These are the activations of a small network on made-up records, seen along a few directions, one row for each record.
After each row come some of the record's fields: Gapet, Las, Lusor, Buvuv, Zotav, Gutaf, Vizab.
A field that a record lacks is written absent.
Other fields move the rows too, some of them a lot.
In the rows, 500 means zero.
Random noise pushes rows far along 10 fixed directions. That doesn't count. These rows show it; they differ only by the noise:
| 387 | 557 | 482 | 493 | 513 | 498 | 514 | 480 | 500 | 448 | 491 | 535 | 502 | 564 | 437 | 370 | 340 | 634 | 653 | 655 | 644 | 459 | 323 | 362 | 445 | 551 | 633 | 518 | 480 | 547 |
| 315 | 357 | 827 | 416 | 580 | 506 | 334 | 686 | 435 | 458 | 622 | 720 | 430 | 433 | 458 | 638 | 530 | 658 | 627 | 463 | 358 | 563 | 444 | 430 | 610 | 715 | 406 | 580 | 616 | 556 |
| 381 | 445 | 661 | 793 | 338 | 409 | 537 | 398 | 492 | 488 | 720 | 570 | 448 | 648 | 531 | 450 | 290 | 535 | 574 | 715 | 418 | 335 | 346 | 303 | 617 | 685 | 513 | 671 | 459 | 512 |
| 396 | 507 | 511 | 519 | 545 | 391 | 485 | 623 | 444 | 551 | 397 | 542 | 503 | 421 | 363 | 573 | 450 | 614 | 651 | 532 | 654 | 556 | 466 | 374 | 517 | 656 | 554 | 519 | 521 | 413 |
| 517 | 530 | 329 | 440 | 526 | 489 | 519 | 553 | 529 | 481 | 272 | 447 | 506 | 496 | 475 | 533 | 445 | 542 | 484 | 468 | 625 | 449 | 517 | 593 | 496 | 597 | 483 | 328 | 560 | 402 |
| 561 | 471 | 568 | 500 | 375 | 475 | 583 | 352 | 624 | 383 | 731 | 522 | 587 | 691 | 579 | 428 | 498 | 599 | 454 | 745 | 215 | 329 | 185 | 354 | 478 | 369 | 532 | 435 | 535 | 594 |
| 583 | 611 | 534 | 464 | 310 | 419 | 483 | 824 | 571 | 324 | 454 | 438 | 458 | 607 | 566 | 464 | 462 | 637 | 590 | 618 | 319 | 192 | 473 | 306 | 294 | 557 | 453 | 457 | 288 | 665 |
| 505 | 590 | 564 | 452 | 454 | 559 | 511 | 442 | 469 | 426 | 595 | 576 | 410 | 459 | 735 | 329 | 447 | 532 | 410 | 554 | 406 | 466 | 331 | 416 | 527 | 426 | 674 | 472 | 572 | 550 |
| 522 | 469 | 563 | 627 | 374 | 369 | 357 | 446 | 593 | 483 | 587 | 658 | 573 | 503 | 576 | 595 | 459 | 270 | 507 | 571 | 419 | 274 | 528 | 360 | 525 | 426 | 546 | 785 | 395 | 572 |
| 507 | 539 | 404 | 352 | 474 | 408 | 461 | 759 | 493 | 543 | 233 | 459 | 500 | 327 | 418 | 626 | 546 | 556 | 544 | 411 | 685 | 548 | 553 | 569 | 317 | 446 | 449 | 440 | 534 | 550 |
| 337 | 380 | 682 | 371 | 408 | 489 | 353 | 762 | 425 | 569 | 473 | 632 | 394 | 307 | 490 | 678 | 520 | 557 | 492 | 380 | 607 | 654 | 477 | 665 | 456 | 557 | 323 | 593 | 664 | 641 |
| 413 | 404 | 523 | 551 | 617 | 570 | 494 | 300 | 551 | 444 | 440 | 506 | 465 | 551 | 477 | 454 | 343 | 495 | 586 | 478 | 523 | 394 | 525 | 666 | 439 | 427 | 417 | 510 | 608 | 663 |

| 480 | 538 | 435 | 645 | 299 | 490 | 537 | 334 | 505 | 515 | 611 | 528 | 461 | 537 | 637 | 433 | 378 | 373 | 416 | 674 | 596 | 422 | 335 | 498 | 514 | 409 | 574 | 601 | 518 | 566 |  Gapet=s1, Las=e4, Lusor=z4, Buvuv=f1, Zotav=k1, Gutaf=c4, Vizab=b3
| 358 | 422 | 689 | 370 | 537 | 529 | 377 | 548 | 371 | 556 | 502 | 582 | 392 | 324 | 517 | 556 | 514 | 610 | 489 | 375 | 554 | 689 | 466 | 660 | 491 | 532 | 423 | 549 | 693 | 565 |  Gapet=s2, Las=e4, Lusor=z4, Buvuv=f2, Zotav=k2, Gutaf=c4, Vizab=b3
| 409 | 502 | 443 | 253 | 448 | 640 | 364 | 723 | 453 | 487 | 370 | 529 | 439 | 413 | 467 | 522 | 484 | 553 | 444 | 350 | 692 | 541 | 543 | 750 | 339 | 464 | 349 | 489 | 542 | 647 |  Gapet=s1, Las=e6, Lusor=z2, Buvuv=f1, Zotav=k2, Gutaf=c2, Vizab=b1
| 489 | 462 | 544 | 672 | 720 | 548 | 505 | 518 | 463 | 388 | 350 | 445 | 345 | 541 | 492 | 505 | 342 | 537 | 680 | 381 | 359 | 295 | 819 | 560 | 573 | 667 | 399 | 379 | 499 | 537 |  Gapet=absent, Las=absent, Lusor=absent, Buvuv=f1, Zotav=k1, Gutaf=absent, Vizab=absent
| 508 | 527 | 483 | 677 | 458 | 472 | 558 | 215 | 407 | 613 | 527 | 488 | 484 | 427 | 543 | 444 | 424 | 372 | 398 | 469 | 587 | 594 | 533 | 583 | 589 | 422 | 600 | 613 | 573 | 369 |  Gapet=absent, Las=absent, Lusor=absent, Buvuv=f2, Zotav=k2, Gutaf=absent, Vizab=absent
| 343 | 428 | 499 | 293 | 575 | 484 | 383 | 599 | 593 | 453 | 604 | 628 | 727 | 631 | 168 | 636 | 544 | 674 | 680 | 679 | 619 | 587 | 254 | 420 | 559 | 697 | 509 | 481 | 450 | 454 |  Gapet=s2, Las=e3, Lusor=z2, Buvuv=f1, Zotav=k1, Gutaf=c1, Vizab=b2
| 656 | 421 | 290 | 588 | 430 | 511 | 513 | 322 | 661 | 465 | 440 | 411 | 617 | 707 | 447 | 567 | 462 | 375 | 429 | 577 | 446 | 229 | 549 | 636 | 414 | 405 | 368 | 459 | 415 | 540 |  Gapet=s1, Las=e1, Lusor=z3, Buvuv=f2, Zotav=k1, Gutaf=c3, Vizab=b1
| 356 | 574 | 521 | 527 | 571 | 568 | 531 | 392 | 394 | 550 | 544 | 588 | 335 | 364 | 582 | 293 | 371 | 447 | 497 | 524 | 708 | 676 | 436 | 436 | 560 | 413 | 702 | 665 | 595 | 545 |  Gapet=s2, Las=e6, Lusor=z4, Buvuv=f1, Zotav=k1, Gutaf=c2, Vizab=b3
| 397 | 501 | 461 | 714 | 336 | 527 | 567 | 420 | 416 | 624 | 417 | 392 | 350 | 418 | 562 | 456 | 279 | 402 | 362 | 397 | 765 | 573 | 621 | 849 | 487 | 588 | 351 | 568 | 545 | 562 |  Gapet=s2, Las=e3, Lusor=z2, Buvuv=f2, Zotav=k1, Gutaf=c1, Vizab=b2
| 440 | 489 | 466 | 600 | 269 | 521 | 416 | 439 | 538 | 506 | 590 | 573 | 480 | 574 | 583 | 468 | 351 | 313 | 448 | 607 | 704 | 403 | 465 | 554 | 500 | 447 | 499 | 677 | 422 | 620 |  Gapet=s1, Las=e2, Lusor=z4, Buvuv=f2, Zotav=k2, Gutaf=c1, Vizab=b4
| 675 | 399 | 444 | 554 | 396 | 444 | 606 | 391 | 616 | 516 | 570 | 352 | 604 | 666 | 521 | 678 | 624 | 523 | 297 | 540 | 184 | 422 | 465 | 650 | 598 | 508 | 288 | 262 | 592 | 354 |  Gapet=absent, Las=absent, Lusor=absent, Buvuv=f2, Zotav=k1, Gutaf=absent, Vizab=absent
| 625 | 653 | 462 | 384 | 463 | 497 | 483 | 503 | 439 | 396 | 410 | 393 | 515 | 500 | 559 | 417 | 550 | 638 | 438 | 431 | 310 | 412 | 550 | 565 | 373 | 415 | 489 | 411 | 440 | 496 |  Gapet=absent, Las=absent, Lusor=absent, Buvuv=f2, Zotav=k2, Gutaf=absent, Vizab=absent
| 529 | 529 | 350 | 555 | 564 | 531 | 627 | 336 | 435 | 538 | 444 | 485 | 490 | 538 | 538 | 459 | 444 | 583 | 337 | 538 | 499 | 606 | 420 | 552 | 760 | 670 | 612 | 230 | 688 | 193 |  Gapet=absent, Las=absent, Lusor=absent, Buvuv=f2, Zotav=k1, Gutaf=absent, Vizab=absent
| 502 | 443 | 695 | 661 | 492 | 455 | 504 | 500 | 379 | 610 | 542 | 547 | 341 | 264 | 627 | 537 | 468 | 328 | 451 | 363 | 472 | 564 | 622 | 526 | 522 | 358 | 463 | 698 | 573 | 657 |  Gapet=s2, Las=e2, Lusor=z4, Buvuv=f1, Zotav=k1, Gutaf=c6, Vizab=b1
| 573 | 732 | 330 | 722 | 247 | 388 | 572 | 580 | 486 | 415 | 400 | 339 | 491 | 664 | 546 | 373 | 335 | 527 | 540 | 684 | 609 | 239 | 528 | 272 | 459 | 773 | 580 | 536 | 187 | 346 |  Gapet=s1, Las=e4, Lusor=z4, Buvuv=f2, Zotav=k2, Gutaf=c4, Vizab=b3
| 392 | 476 | 653 | 487 | 439 | 606 | 456 | 481 | 518 | 381 | 701 | 632 | 474 | 635 | 536 | 389 | 410 | 569 | 570 | 656 | 480 | 452 | 345 | 408 | 505 | 492 | 520 | 549 | 482 | 679 |  Gapet=s1, Las=e2, Lusor=z4, Buvuv=f2, Zotav=k2, Gutaf=c1, Vizab=b4
| 490 | 434 | 596 | 474 | 494 | 527 | 461 | 456 | 511 | 504 | 580 | 496 | 520 | 534 | 498 | 575 | 549 | 536 | 444 | 462 | 403 | 548 | 495 | 611 | 540 | 524 | 416 | 500 | 558 | 488 |  Gapet=absent, Las=absent, Lusor=absent, Buvuv=f2, Zotav=k2, Gutaf=absent, Vizab=absent
| 505 | 372 | 541 | 629 | 498 | 470 | 586 | 441 | 557 | 618 | 466 | 404 | 523 | 486 | 522 | 618 | 559 | 407 | 435 | 407 | 470 | 567 | 557 | 591 | 541 | 463 | 396 | 469 | 574 | 480 |  Gapet=s2, Las=e4, Lusor=z3, Buvuv=f1, Zotav=k1, Gutaf=c5, Vizab=b1
| 504 | 503 | 644 | 667 | 486 | 493 | 442 | 510 | 427 | 460 | 561 | 513 | 379 | 439 | 641 | 495 | 415 | 418 | 537 | 410 | 379 | 390 | 680 | 482 | 563 | 529 | 517 | 641 | 448 | 546 |  Gapet=absent, Las=absent, Lusor=absent, Buvuv=f1, Zotav=k2, Gutaf=absent, Vizab=absent
| 616 | 579 | 397 | 526 | 378 | 485 | 464 | 602 | 616 | 473 | 465 | 432 | 460 | 515 | 618 | 421 | 466 | 375 | 438 | 532 | 530 | 376 | 558 | 455 | 377 | 419 | 510 | 543 | 345 | 570 |  Gapet=s2, Las=e6, Lusor=z2, Buvuv=f2, Zotav=k1, Gutaf=c4, Vizab=b4
| 452 | 531 | 518 | 534 | 480 | 431 | 558 | 634 | 408 | 495 | 485 | 438 | 496 | 557 | 368 | 432 | 472 | 731 | 629 | 609 | 553 | 551 | 413 | 348 | 386 | 644 | 527 | 446 | 436 | 501 |  Gapet=s1, Las=e5, Lusor=z2, Buvuv=f2, Zotav=k1, Gutaf=c3, Vizab=b4
| 455 | 513 | 454 | 369 | 608 | 586 | 428 | 402 | 487 | 515 | 449 | 604 | 497 | 337 | 584 | 471 | 498 | 409 | 391 | 359 | 534 | 596 | 528 | 677 | 507 | 334 | 547 | 495 | 611 | 533 |  Gapet=s2, Las=e5, Lusor=z2, Buvuv=f1, Zotav=k1, Gutaf=c2, Vizab=b4
| 367 | 557 | 549 | 524 | 450 | 628 | 364 | 535 | 413 | 351 | 611 | 578 | 376 | 660 | 619 | 318 | 281 | 559 | 507 | 536 | 499 | 347 | 503 | 462 | 579 | 802 | 522 | 558 | 362 | 500 |  Gapet=s1, Las=e5, Lusor=z2, Buvuv=f2, Zotav=k2, Gutaf=c2, Vizab=b4
| 502 | 506 | 530 | 577 | 736 | 577 | 345 | 302 | 562 | 371 | 470 | 691 | 475 | 486 | 600 | 446 | 395 | 276 | 600 | 428 | 399 | 277 | 740 | 493 | 584 | 367 | 631 | 656 | 477 | 633 |  Gapet=absent, Las=absent, Lusor=absent, Buvuv=f1, Zotav=k1, Gutaf=absent, Vizab=absent
| 429 | 562 | 445 | 319 | 593 | 657 | 467 | 454 | 417 | 436 | 378 | 428 | 366 | 392 | 556 | 286 | 428 | 578 | 528 | 381 | 614 | 575 | 533 | 735 | 342 | 344 | 559 | 466 | 574 | 723 |  Gapet=s2, Las=e3, Lusor=z4, Buvuv=f1, Zotav=k2, Gutaf=c3, Vizab=b3
| 503 | 339 | 521 | 459 | 549 | 594 | 369 | 433 | 598 | 487 | 509 | 625 | 516 | 430 | 599 | 590 | 499 | 246 | 402 | 352 | 506 | 465 | 663 | 712 | 599 | 393 | 376 | 608 | 603 | 583 |  Gapet=s2, Las=e6, Lusor=z1, Buvuv=f1, Zotav=k1, Gutaf=c5, Vizab=b4
| 519 | 498 | 569 | 449 | 304 | 540 | 371 | 679 | 539 | 427 | 599 | 610 | 453 | 490 | 711 | 546 | 550 | 401 | 403 | 501 | 430 | 416 | 479 | 532 | 495 | 473 | 430 | 593 | 462 | 652 |  Gapet=s1, Las=e4, Lusor=z4, Buvuv=f1, Zotav=k1, Gutaf=c1, Vizab=b3
| 541 | 653 | 406 | 488 | 553 | 507 | 503 | 640 | 508 | 476 | 368 | 448 | 437 | 446 | 532 | 403 | 441 | 494 | 556 | 479 | 616 | 440 | 616 | 473 | 390 | 555 | 573 | 477 | 355 | 535 |  Gapet=s2, Las=e1, Lusor=z2, Buvuv=f2, Zotav=k1, Gutaf=c4, Vizab=b2
| 517 | 449 | 540 | 642 | 503 | 398 | 669 | 637 | 480 | 551 | 502 | 411 | 441 | 454 | 488 | 581 | 551 | 625 | 557 | 545 | 403 | 505 | 569 | 361 | 567 | 602 | 468 | 402 | 523 | 428 |  Gapet=s2, Las=e1, Lusor=z4, Buvuv=f1, Zotav=k1, Gutaf=c5, Vizab=b3
| 654 | 656 | 469 | 511 | 433 | 463 | 585 | 574 | 416 | 529 | 416 | 489 | 390 | 277 | 709 | 443 | 575 | 389 | 344 | 468 | 401 | 562 | 591 | 398 | 547 | 428 | 694 | 436 | 483 | 372 |  Gapet=s2, Las=e1, Lusor=z3, Buvuv=f2, Zotav=k1, Gutaf=c3, Vizab=b2
| 497 | 408 | 516 | 547 | 558 | 434 | 568 | 588 | 551 | 595 | 462 | 371 | 574 | 600 | 405 | 588 | 618 | 520 | 465 | 508 | 532 | 555 | 500 | 444 | 565 | 699 | 415 | 420 | 459 | 255 |  Gapet=s2, Las=e2, Lusor=z3, Buvuv=f2, Zotav=k2, Gutaf=c4, Vizab=b1
| 584 | 407 | 549 | 572 | 636 | 574 | 647 | 351 | 596 | 387 | 488 | 323 | 510 | 657 | 448 | 418 | 433 | 567 | 615 | 514 | 286 | 315 | 532 | 581 | 355 | 360 | 309 | 398 | 484 | 722 |  Gapet=s2, Las=e2, Lusor=z4, Buvuv=f1, Zotav=k1, Gutaf=c6, Vizab=b1
| 549 | 543 | 403 | 346 | 601 | 567 | 317 | 702 | 583 | 398 | 317 | 541 | 484 | 492 | 506 | 552 | 526 | 367 | 547 | 350 | 541 | 337 | 719 | 576 | 431 | 526 | 462 | 475 | 424 | 591 |  Gapet=s1, Las=e6, Lusor=z4, Buvuv=f1, Zotav=k2, Gutaf=c4, Vizab=b2
| 562 | 415 | 497 | 536 | 484 | 504 | 494 | 490 | 611 | 427 | 408 | 400 | 510 | 571 | 455 | 553 | 494 | 428 | 576 | 455 | 397 | 309 | 696 | 693 | 293 | 276 | 222 | 464 | 450 | 785 |  Gapet=s1, Las=e2, Lusor=z4, Buvuv=f2, Zotav=k1, Gutaf=c5, Vizab=b4
| 470 | 486 | 607 | 737 | 411 | 279 | 483 | 474 | 386 | 711 | 561 | 578 | 543 | 369 | 414 | 691 | 547 | 422 | 491 | 505 | 487 | 605 | 570 | 357 | 693 | 598 | 514 | 687 | 506 | 295 |  Gapet=absent, Las=absent, Lusor=absent, Buvuv=f2, Zotav=k1, Gutaf=absent, Vizab=absent
| 600 | 650 | 589 | 666 | 435 | 465 | 522 | 472 | 403 | 441 | 579 | 485 | 341 | 403 | 775 | 338 | 455 | 424 | 474 | 452 | 311 | 357 | 622 | 360 | 505 | 390 | 686 | 608 | 410 | 562 |  Gapet=absent, Las=absent, Lusor=absent, Buvuv=f1, Zotav=k2, Gutaf=absent, Vizab=absent
| 538 | 615 | 573 | 508 | 383 | 542 | 592 | 348 | 421 | 526 | 689 | 493 | 448 | 435 | 700 | 307 | 474 | 519 | 378 | 592 | 464 | 618 | 295 | 444 | 439 | 214 | 675 | 580 | 563 | 606 |  Gapet=absent, Las=absent, Lusor=absent, Buvuv=f2, Zotav=k1, Gutaf=absent, Vizab=absent
| 447 | 386 | 502 | 544 | 608 | 277 | 476 | 527 | 509 | 692 | 539 | 674 | 683 | 316 | 251 | 747 | 613 | 389 | 635 | 582 | 684 | 695 | 485 | 232 | 662 | 439 | 629 | 673 | 567 | 332 |  Gapet=s2, Las=e6, Lusor=z1, Buvuv=f1, Zotav=k1, Gutaf=c5, Vizab=b4
| 592 | 576 | 429 | 334 | 592 | 504 | 479 | 554 | 516 | 471 | 450 | 587 | 546 | 342 | 615 | 485 | 668 | 440 | 420 | 463 | 469 | 532 | 542 | 389 | 591 | 378 | 711 | 438 | 523 | 397 |  Gapet=s2, Las=e1, Lusor=z4, Buvuv=f1, Zotav=k2, Gutaf=c5, Vizab=b3
| 558 | 498 | 418 | 645 | 334 | 378 | 526 | 391 | 477 | 544 | 502 | 391 | 582 | 553 | 460 | 604 | 489 | 445 | 379 | 532 | 435 | 375 | 575 | 492 | 534 | 570 | 405 | 508 | 412 | 316 |  Gapet=s1, Las=e4, Lusor=z2, Buvuv=f2, Zotav=k2, Gutaf=c2, Vizab=b2
| 657 | 536 | 523 | 348 | 556 | 503 | 369 | 557 | 582 | 353 | 515 | 566 | 614 | 567 | 539 | 564 | 638 | 534 | 527 | 479 | 185 | 353 | 556 | 384 | 469 | 444 | 539 | 471 | 384 | 527 |  Gapet=absent, Las=absent, Lusor=absent, Buvuv=f2, Zotav=k1, Gutaf=absent, Vizab=absent
| 719 | 477 | 361 | 475 | 396 | 522 | 570 | 446 | 620 | 448 | 364 | 271 | 552 | 580 | 582 | 506 | 534 | 360 | 332 | 406 | 414 | 306 | 588 | 748 | 364 | 340 | 289 | 404 | 437 | 575 |  Gapet=s2, Las=e2, Lusor=z4, Buvuv=f1, Zotav=k2, Gutaf=c6, Vizab=b1

Here are new rows. What are their fields?
| 600 | 535 | 427 | 550 | 470 | 623 | 579 | 259 | 511 | 497 | 525 | 430 | 454 | 520 | 755 | 328 | 386 | 330 | 320 | 471 | 519 | 465 | 470 | 617 | 531 | 375 | 565 | 508 | 517 | 548 |  Gapet=s2, Las=e2, Lusor=z4, Buvuv=f2, Zotav=k1, Gutaf=c6, Vizab=b1
| 541 | 613 | 220 | 383 | 377 | 531 | 540 | 476 | 615 | 403 | 537 | 499 | 675 | 736 | 461 | 406 | 408 | 575 | 509 | 781 | 643 | 418 | 198 | 368 | 552 | 548 | 699 | 351 | 421 | 375 |  Gapet=absent, Las=absent, Lusor=absent, Buvuv=f1, Zotav=k1, Gutaf=absent, Vizab=absent
| 360 | 511 | 593 | 561 | 595 | 523 | 476 | 378 | 435 | 522 | 658 | 667 | 518 | 533 | 448 | 451 | 434 | 544 | 583 | 609 | 518 | 576 | 350 | 307 | 710 | 591 | 702 | 570 | 555 | 406 |  Gapet=absent, Las=absent, Lusor=absent, Buvuv=f1, Zotav=k1, Gutaf=absent, Vizab=absent
| 445 | 364 | 526 | 424 | 511 | 624 | 448 | 558 | 543 | 396 | 473 | 483 | 507 | 622 | 442 | 499 | 482 | 599 | 517 | 438 | 461 | 463 | 502 | 731 | 399 | 587 | 268 | 431 | 547 | 641 |  Gapet=s1, Las=e5, Lusor=z2, Buvuv=f1, Zotav=k1, Gutaf=c3, Vizab=b4
| 507 | 535 | 521 | 538 | 542 | 437 | 576 | 317 | 442 | 528 | 567 | 478 | 540 | 394 | 478 | 394 | 531 | 540 | 532 | 533 | 454 | 593 | 431 | 407 | 456 | 283 | 682 | 603 | 549 | 559 |  Gapet=s2, Las=e3, Lusor=z4, Buvuv=f1, Zotav=k2, Gutaf=c3, Vizab=b3
| 404 | 495 | 553 | 456 | 487 | 432 | 383 | 509 | 531 | 503 | 667 | 664 | 593 | 492 | 436 | 536 | 498 | 496 | 574 | 629 | 452 | 494 | 356 | 328 | 544 | 486 | 596 | 645 | 413 | 515 |  Gapet=s2, Las=e5, Lusor=z2, Buvuv=f1, Zotav=k1, Gutaf=c2, Vizab=b4
| 494 | 610 | 517 | 476 | 607 | 382 | 426 | 559 | 377 | 536 | 421 | 583 | 533 | 304 | 408 | 543 | 556 | 569 | 630 | 447 | 472 | 557 | 562 | 360 | 487 | 418 | 638 | 589 | 482 | 449 |  Gapet=absent, Las=absent, Lusor=absent, Buvuv=f1, Zotav=k1, Gutaf=absent, Vizab=absent
| 394 | 511 | 488 | 428 | 594 | 526 | 334 | 318 | 566 | 377 | 607 | 670 | 701 | 670 | 308 | 415 | 371 | 511 | 764 | 706 | 597 | 414 | 376 | 348 | 463 | 419 | 651 | 747 | 366 | 635 |  Gapet=absent, Las=absent, Lusor=absent, Buvuv=f2, Zotav=k1, Gutaf=absent, Vizab=absent
| 469 | 584 | 407 | 443 | 347 | 499 | 490 | 554 | 447 | 494 | 488 | 497 | 461 | 508 | 546 | 401 | 424 | 563 | 458 | 585 | 577 | 532 | 416 | 505 | 509 | 568 | 571 | 508 | 469 | 517 |  Gapet=s2, Las=e3, Lusor=z4, Buvuv=f2, Zotav=k1, Gutaf=c3, Vizab=b3
| 539 | 377 | 592 | 421 | 557 | 582 | 507 | 667 | 594 | 341 | 458 | 496 | 420 | 573 | 545 | 580 | 563 | 583 | 510 | 448 | 197 | 310 | 661 | 626 | 490 | 515 | 246 | 317 | 556 | 680 |  Gapet=s2, Las=e1, Lusor=z4, Buvuv=f1, Zotav=k1, Gutaf=c5, Vizab=b3
| 421 | 666 | 458 | 606 | 447 | 539 | 407 | 476 | 355 | 472 | 415 | 490 | 350 | 435 | 613 | 319 | 271 | 462 | 547 | 417 | 648 | 409 | 626 | 561 | 471 | 560 | 619 | 691 | 382 | 529 |  Gapet=absent, Las=absent, Lusor=absent, Buvuv=f1, Zotav=k2, Gutaf=absent, Vizab=absent
| 508 | 455 | 521 | 600 | 363 | 338 | 591 | 494 | 451 | 683 | 597 | 439 | 563 | 481 | 437 | 636 | 543 | 528 | 448 | 573 | 550 | 670 | 367 | 444 | 585 | 540 | 464 | 536 | 548 | 338 |  Gapet=absent, Las=absent, Lusor=absent, Buvuv=f2, Zotav=k1, Gutaf=absent, Vizab=absent
| 500 | 394 | 385 | 237 | 717 | 540 | 385 | 591 | 587 | 509 | 385 | 627 | 634 | 439 | 380 | 668 | 614 | 478 | 540 | 448 | 610 | 619 | 553 | 532 | 635 | 551 | 488 | 367 | 613 | 366 |  Gapet=s2, Las=e6, Lusor=z1, Buvuv=f2, Zotav=k1, Gutaf=c5, Vizab=b4
| 435 | 349 | 758 | 395 | 529 | 586 | 489 | 593 | 429 | 458 | 582 | 445 | 421 | 572 | 468 | 585 | 564 | 737 | 466 | 378 | 283 | 607 | 479 | 714 | 562 | 688 | 183 | 361 | 650 | 499 |  Gapet=absent, Las=absent, Lusor=absent, Buvuv=f2, Zotav=k2, Gutaf=absent, Vizab=absent
| 503 | 520 | 524 | 379 | 399 | 545 | 316 | 569 | 531 | 457 | 558 | 663 | 505 | 427 | 632 | 533 | 527 | 345 | 393 | 478 | 496 | 462 | 478 | 548 | 517 | 352 | 591 | 608 | 509 | 602 |  Gapet=absent, Las=absent, Lusor=absent, Buvuv=f1, Zotav=k2, Gutaf=absent, Vizab=absent
| 450 | 370 | 454 | 410 | 527 | 464 | 521 | 448 | 549 | 604 | 534 | 592 | 598 | 413 | 336 | 668 | 583 | 436 | 503 | 603 | 611 | 707 | 348 | 510 | 544 | 380 | 569 | 502 | 649 | 470 |  Gapet=s2, Las=e1, Lusor=z3, Buvuv=f1, Zotav=k1, Gutaf=c3, Vizab=b2
| 444 | 490 | 505 | 594 | 395 | 531 | 532 | 424 | 461 | 517 | 562 | 500 | 468 | 589 | 509 | 492 | 416 | 511 | 407 | 541 | 504 | 476 | 425 | 564 | 633 | 601 | 480 | 469 | 572 | 434 |  Gapet=absent, Las=absent, Lusor=absent, Buvuv=f1, Zotav=k2, Gutaf=absent, Vizab=absent
| 487 | 529 | 551 | 553 | 592 | 572 | 560 | 342 | 466 | 417 | 547 | 451 | 475 | 556 | 559 | 399 | 468 | 620 | 547 | 547 | 424 | 483 | 452 | 453 | 514 | 566 | 549 | 441 | 532 | 472 |  Gapet=s1, Las=e4, Lusor=z4, Buvuv=f2, Zotav=k2, Gutaf=c4, Vizab=b3
